Each row has a name. Each question is about the rows just above it. Places in a row count from 1.

[172  90 149  89] : F
[126 123 102 163] : Z
[122 104 102  79] : V
[116 116  87 156] : X
[155 151 141 158] : K
[120  91 164 146] : B
[131 110 132 132] : D
[118  97 106  86] : Q
[137 122  79 174] : H
[137 122  79  93] : C
Times [133] occurs in D: -> 0
Is [122 104] printed in one of the named rows, side by side and in this order? -> yes
Changed Z: [126 123 101 163]. Place and old value: -> 3, [102]
Does one of the named rows hold [102 164] side by side, in this order? -> no
Count of [123] in H: -> 0
Is [ 93  79 122 137] printed in one of the named rows, side by side and in this order? -> no

[112 150 121 108 108  95 120 160] : ritol
[122 137 120 102 103  87 116 166] : bome
[126 126 106 106  83 110 122 142] : laf
[130  93 112 118  84 116 124 140] : mitaz
[112 150 121 127 114  95 120 160] : Zotid
[112 149 119 106 113  99 123 158] : kuzi
[127  93 110 111  81 108 121 144] : pabeb
[124  92 109 112  85 112 122 140] : foga
[130  93 112 115  81 113 123 143] : Togul
Changed bome: [122 136 120 102 103  87 116 166]. Place and old value: -> 2, [137]
Times [126] occurs in laf: -> 2
Where does [128  93 110 111  81 108 121 144] differ from pabeb, and what was there? -> 1, [127]
One entry of kuzi was changed: [112 149 119 106 113  99 123 157]. Where, and from what? -> 8, [158]

[117 144 162 107 109 157 169]  peto
[149  87  93 130  92 130  92]  bub
[104  97 155 111 106 167 135]  napop
[153 154 154 109  97 151 170]  Teto
[ 88 139 166 150 101 178 134]  Deku
[146 103 172 113 110 143 153]  Kotu
[117 101 169 123 100 148 154]  rus
[ 80 102 113 122  92 180 101]  faniv
[ 88  94 157 168 138 124  88]  dulod
[152 167 157 142 154  79 140]  rize
One entry of Teto was changed: [153 154 154 110  97 151 170]. Where, and from what? -> 4, [109]
Changed bub: [149  87  94 130  92 130  92]. Place and old value: -> 3, [93]
Among the named rows, does one hold [123 100 147] next to each other, in this order? -> no
Changed Teto: [153 154 154 109  96 151 170]. Place and old value: -> 5, [97]
Does one of the named rows hold [167 157 142] side by side, in this order? -> yes
Times [92] occurs in bub: -> 2

[130 128 122  99 128 124  85 135 124 127] = vimad
[125 125 122 135 107 125 135 135 135 125] = sof
[127 129 125 179 153 123 166 123 128 129] = loguf
[129 129 121 169 156 120 126 128 135 129] = Rof
[125 128 134 159 129 132 172 121 131 131] = dozu
[130 128 122  99 128 124 134 135 124 125] = sud
Changed vimad: [130 128 122  98 128 124  85 135 124 127]. Place and old value: -> 4, [99]
How many times does sof hold [135]? -> 4
Changed sof: [125 125 122 135 107 124 135 135 135 125]. Place and old value: -> 6, [125]
Does one of the named rows hold [134 159 129 133] side by side, in this order? -> no
How many times does sud hold [133]? -> 0
Where does [130 128 122  99 128 124  85 136 124 127] differ from vimad, and what was there? -> 8, [135]
Among the named rows, does one hold [135 106] next to each other, in this order? -> no

[174  66 155 118  80 154 135 158 143 127  86 121 136 134 141 145 116 107
 183 105 130  99  90 131]  Zuba
[166  86 153 117  94 144 130 154 139 125  96 122 136 131 140 141 123 111
 168 113 126 107 103 127]  ravaz
[125 131  93 146 106 144 133 139 143 134 135 139  88 132 106 164 131 108
 131 143 109 128 153 158]  kas
[124 133 102 142 115 140 134 131 136 131 135 139 104 127 115 147 131 117
 135 136 117 128 143 145]  Zel
[124 132 108 139 121 138 134 128 132 129 134 137 112 126 119 137 131 122
 135 132 122 128 138 139]  zorus
[132 126 133 125 127 126 126 131 129 128 125 126 130 129 130 129 128 127
 128 128 127 127 127 126]  rabe
[173  71 155 118  83 152 133 158 142 126  88 122 136 133 141 145 117 108
 179 107 129 101  94 130]  dodi
[125 130  90 147 102 146 132 142 146 136 135 139  82 135 103 172 130 105
 129 146 106 128 157 164]  Val
[131 127 132 126 128 127 126 130 128 128 126 126 130 129 129 129 128 127
 128 128 127 128 127 126]  dazil
[126 129 124 131 127 130 130 126 128 128 130 130 126 127 126 128 128 128
 129 128 128 128 129 130]  zurat
[161  95 150 117 100 139 128 152 137 125 101 122 136 130 139 139 125 113
 160 117 124 111 109 125]  dumi
Changed zorus: [124 132 108 139 121 138 134 128 132 129 134 137 112 126 119 137 131 122
 134 132 122 128 138 139]. Place and old value: -> 19, [135]
One entry of dazil was changed: [131 127 132 126 128 126 126 130 128 128 126 126 130 129 129 129 128 127
 128 128 127 128 127 126]. Where, and from what? -> 6, [127]
One entry of dazil was changed: [131 127 132 126 128 127 126 130 128 128 126 126 130 129 129 129 128 127
 128 128 127 128 126 126]. Where, and from what? -> 23, [127]

[134 114 161 121 115 130]  zaf
[ 88  88  89 131  88  88]  Dap
[127 173 123 100 131 153]  sinid
One entry of zaf was changed: [133 114 161 121 115 130]. Where, and from what? -> 1, [134]
Times [88] occurs in Dap: -> 4

[174 170  78 144  97 182 156] = lil
[113  84  87 170  94 130 153] = Tos
[ 87 163 170 136 172 100 135] = lur
[114  98 147 161 104  84 129] = dabu
[130 130 112 130 130 112 159] = goken
[145  76  85 175 137 114 109] = vutag
[126 139 162 162 134 111 167] = tokov
[159  86 162 178 124  97 122] = kesob
[100 110  93  92 156 143 130] = tur
[169 113  88 144 133 165 156] = patev
[127 111  93 103 127 127 127] = bomas
Count of [113] in goken: -> 0
Among the named rows, does one hold [124  97] next to each other, in this order? -> yes
Count of [127] in bomas: -> 4
Among the named rows, does one hold [ 87 170  93] next to each other, in this order? -> no
Does one of the named rows hold [ 84 113] side by side, in this order? -> no

[117 123 126 167 130 113 121  98]  bobu
[109 174 123 121 124 127 139 118]  donit
[138 135 119 161 128 126 163 107]  Ran
[147 154 157 134 154 127 128 106]  Laled
Where does [109 174 123 121 123 127 139 118] differ from donit, and what was there? -> 5, [124]
Is [161 129] printed in one of the named rows, side by side and in this order? -> no
Changed donit: [109 174 123 121 124 126 139 118]. Place and old value: -> 6, [127]

[114 134 124 126 105 116  94 120 112 100 128  93 101  81 117  86 124] -> bofal
[132 155 103 157 120 138 113 143 123 135 149 101 135  90 143  90 145] -> zug
[121 150  86 142  86 130  95 136 108 112 139  90 115  75 124  86 136] -> keb
[ 65 123  98 123  99 128  99 123  67  65  86 109  97  95  65 102  86] -> Bap
[136  93 147  68 120 122 150 118 100  96  75 154 143 134 109 140  87] -> nuda
Times [85] occurs in keb: -> 0
Where does [136  93 147  68 120 122 150 118 100  96  75 154 143 134 108 140  87] differ from nuda, and what was there? -> 15, [109]
Among the named rows, does one hold [117  81 101] next to each other, in this order? -> no
Count of [122] in Bap: -> 0
Is [100 128  94 101  81] printed in one of the named rows, side by side and in this order? -> no

[131 149 179 159 144 114] : vovel
[135 149 178 162 145 114] : moso
[129 139 151 139 136 122] : Bepe
[124 129 130 129 152 127] : funi
Is [139 151] printed in one of the named rows, side by side and in this order? -> yes
Among the named rows, does one hold [124 129] next to each other, in this order? -> yes
Count of [150] in Bepe: -> 0

[134 124 102  87 136 104 145 101 103 104 125 114 163 138 113 140 141 163
 153 114 130  96 137 106 119 154  97 104 149 163 125 158 149 149 103 100
  92 119 138  93 116  92 159 149 163 158]  gapif
[134 124 102  87 136 144 145 101 103 104 125 114 113 138 137 140 144  92
 153 138 130  96 137 106 119 154  97 101 140  98 123 154 122 132 147 104
 152 137 105 149 135 103  95 145 136 144]  Vik
[134 124 102  87 136 144 145 101 103 104 125 114 113 138 113 140 144  92
 153 138 130  96 137 106 119 154  97 101 140  98 123  97 122 132 154 103
 166 137  87 170 150  94 162  87  80  86]  getir
Times [138] occurs in getir: -> 2
Count of [140] in Vik: -> 2
Count of [103] in gapif: -> 2
Where does [134 124 102  87 136 144 145 101 103 104 125 114 113 138 137 140 144  92
 154 138 130  96 137 106 119 154  97 101 140  98 123 154 122 132 147 104
 152 137 105 149 135 103  95 145 136 144] differ from Vik, and what was there? -> 19, [153]
One entry of getir was changed: [134 124 102  87 136 144 145 101 103 104 125 114 113 138 113 140 144  92
 153 138 130  96 137 106 119 154  97 101 140  98 123  97 122 132 154 103
 166 137  87 170 150  94 162  87  80  85]. Where, and from what? -> 46, [86]
How many times does gapif hold [163]? -> 4
Count of [113] in getir: -> 2

[106 132 147 110 122 152 117 145 114  89] -> fol
[118 153 161 120 123 138 138 144 149 115] -> gud
[118 131 163 117 136 132 144 161 157 114] -> risu
[111  80 152 106 129 137 128 147 133  96] -> biga
[127 144 162 126 135 133 143 160 157 113] -> Megef
[104 153 146 118 146 155 112 111 111  90] -> Bipu
[118 153 110 120 123 138 138 157 149 115] -> mak
[116 100 162 115 124 140 136 162 154 116] -> rumog
One entry of Megef was changed: [127 143 162 126 135 133 143 160 157 113]. Where, and from what? -> 2, [144]
Where does [104 153 147 118 146 155 112 111 111  90] differ from Bipu, and what was there? -> 3, [146]
Where does [111  80 152 106 129 137 128 147 132  96] differ from biga, and what was there? -> 9, [133]
Times [112] occurs in Bipu: -> 1
One entry of Megef was changed: [127 144 162 126 135 133 142 160 157 113]. Where, and from what? -> 7, [143]
Does one of the named rows hold [118 146] side by side, in this order? -> yes

[122 122 156 162 122 115  87 156  94 167 102 109 162 120 162 162  98  94
  94] : Pav
[ 97 136 120 107 142 101 137 116 113 115 105 149 119 152 115 105 122 139
 108] : Desa
[163 122 172 107 122 122  87 156  96 167 102 129 152 120 162 131  99 133
  94] : Som
[ 97 136 120 107 142 101 137 116 113 115 105 149 119 112 106 148 152 157
 152] : gaso
[ 97 136 120 107 142 101 137 116 113 115 105 149 119 152 115 105 122 126
 108] : dusa
How many times does Som hold [122]? -> 3
Changed Pav: [122 122 156 162 122 115  88 156  94 167 102 109 162 120 162 162  98  94
  94]. Place and old value: -> 7, [87]
Changed dusa: [ 96 136 120 107 142 101 137 116 113 115 105 149 119 152 115 105 122 126
 108]. Place and old value: -> 1, [97]
Times [156] occurs in Pav: -> 2
Times [162] occurs in Pav: -> 4
Times [108] occurs in dusa: -> 1
Among the named rows, does one hold [166 102] next to each other, in this order? -> no

[176  92 142 132 145 102 100 114 120] : Vuguz
[ 94 102 129 100 134 106 116 136 129] : duvud
[163 163 129 163  99 152 163 118 150] : por
[ 91 113  81 103 150 138 130 142 102] : sovi
[126 163 128 155 101 152 143 125 151] : Gav
Does one of the named rows hold [134 105 116] side by side, in this order? -> no
Among the named rows, does one hold [101 134 106 116] next to each other, in this order? -> no
Times [163] occurs in por: -> 4
Is [106 116 136] printed in one of the named rows, side by side and in this order? -> yes

[129 141 127 102 100 127 122 128  90 107 115 120 135  97 118 128 125 140
 107 123 138 103 171 137 126 123 177 131 142 122 149 130 144 131 108  94
 153 157 115  98 128 143 146 128 119 145 128 103 134  81 102 140  92] -> Nagir
[122 100 114 139 123 117 121 122 130  90 116 164 164 158 110 183 141 117
 148 149  92 150 146 151 125 132 139  92 110 115  89 144 147 114  91 164
 128 136 102 124 120 117 128 125 116 161 159 149 109 132 109 101 141] -> kobaz
[136 130 123 103  95 132 125 123  90 106 115 128 136 104 116 131 126 138
 108 115 141 101 173 137 133 118 176 130 140 117 149 133 146 128 104  99
 155 161 120  98 129 139 138 123 119 132 117 102 138  79 106 143  91] -> dipo
Where does [136 130 123 103  95 132 125 123  90 106 115 128 136 104 116 131 126 138
 108 114 141 101 173 137 133 118 176 130 140 117 149 133 146 128 104  99
 155 161 120  98 129 139 138 123 119 132 117 102 138  79 106 143  91] differ from dipo, and what was there? -> 20, [115]
How many times does kobaz hold [164]? -> 3

[130  80 120 117 153 117 108] = muvov
[148  82  80 166 183 101 163] = rure
[116 100 100 127 188 120 127] = lik
Changed lik: [116 100 100 127 188 121 127]. Place and old value: -> 6, [120]
Is [127 100 100] printed in one of the named rows, side by side and in this order? -> no
How many times does muvov hold [117]? -> 2
Count of [100] in lik: -> 2
Is [ 80 166 183] printed in one of the named rows, side by side and in this order? -> yes

[155  88  79 177] : bati
[164 168 177 177] : kot
[179  87  87 176] : vovub
[ 79  80 177 176] : soz
[171  79 176  80] : Boki
[171 170  90 179] : Vafus
[165  79 180 177] : bazu
One entry of vovub was changed: [179  87  87 177]. Where, and from what? -> 4, [176]
Among the named rows, does one hold [ 87  87 176] next to each other, in this order? -> yes
Is [179  87  87 176] printed in one of the named rows, side by side and in this order? -> yes
Times [87] occurs in vovub: -> 2
Among the named rows, does one hold [171  79 176  80] next to each other, in this order? -> yes
Changed soz: [ 79  80 178 176]. Place and old value: -> 3, [177]
Count of [177] in kot: -> 2

[130 135 128 128 129 129 132 124 130 123 130 134 129 129 121 128]  rul
[141 135 139 147 118 118 121 125 110 122 128 131 122 121 119 120]  voro
[145 135 150 167 109 105 112 129 104 114 127 109 124 108 124 103]  Gono
[131 135 132 130 127 132 131 127 124 126 129 131 128 132 123 128]  fipig
[152 135 149 187 108 111 129 150  90 119 133 128 132 140  95 135]  Gam
Count of [132] in fipig: -> 3
Where does [152 135 149 187 108 111 129 150  90 118 133 128 132 140  95 135] differ from Gam, and what was there? -> 10, [119]

[148 148 148 148] : Pud
[146 149 160 160] : Punim
[146 173 128 172] : bivuk
[148 165 172 148] : komov
[155 164 159 156] : Vabe
Count of [148] in Pud: -> 4
How many times does Punim hold [160]? -> 2
Changed bivuk: [146 173 129 172]. Place and old value: -> 3, [128]
One entry of Punim was changed: [146 148 160 160]. Where, and from what? -> 2, [149]

[178 139 179 179 179] : dubo
[149 107  76 133 146] : depag
[140 145 119  83  90] : vid
[137  94 164 107 159] : Zosib
Count of [178] in dubo: -> 1
One entry of depag was changed: [149 107  76 134 146]. Where, and from what? -> 4, [133]

[180 100 163 154 144] -> pinub
[139 143 132 143 100] -> veza
[ 99 126 153 109 186] -> bod
[ 90 146 119 104 161] -> lutup
[122 108 155 154 167] -> luba
[172  93  98 109 100] -> Boko
Changed veza: [139 143 131 143 100]. Place and old value: -> 3, [132]
Does one of the named rows hold [153 109] side by side, in this order? -> yes
Where does [139 144 132 143 100] differ from veza, and what was there? -> 2, [143]
Where does [ 99 125 153 109 186] differ from bod, and what was there? -> 2, [126]

[136 143 136 131 119 124 118 132 125 139 116] = Kurer
[152 138 117 132 113 127 112 155 114 138 112] = nak
[ 98  77 116 147 135 129 167 106 160 101  88] = Fef
[122 142 141 116 137 128 124 118 125 130 119] = gek
[124 129 128 116 140 132 128 122 123 125 124] = bebe
[107 124 141 118 145 128 139 100 138 120 138] = muk
[143 122 113 134 118 128 125 143 123 129 128] = Palod
[ 98  77 116 147 135 129 167 106 160 101 181] = Zin
[150 131 115 139 110 127 117 155 119 136 119] = fak
[ 97 101 131 134 141 128 154 102 152 109 164] = vorep
[156 182 142 111 120 125  87 154  98 156  77] = nor
Does one of the named rows hold [138 112] side by side, in this order? -> yes
Count of [138] in muk: -> 2
Where does [136 143 136 131 119 124 118 132 125 139 117] differ from Kurer, and what was there? -> 11, [116]
Changed Palod: [144 122 113 134 118 128 125 143 123 129 128]. Place and old value: -> 1, [143]
Where does [156 182 142 111 120 125  87 154  98 157  77] differ from nor, and what was there? -> 10, [156]
Does one of the named rows hold [127 110] side by side, in this order? -> no

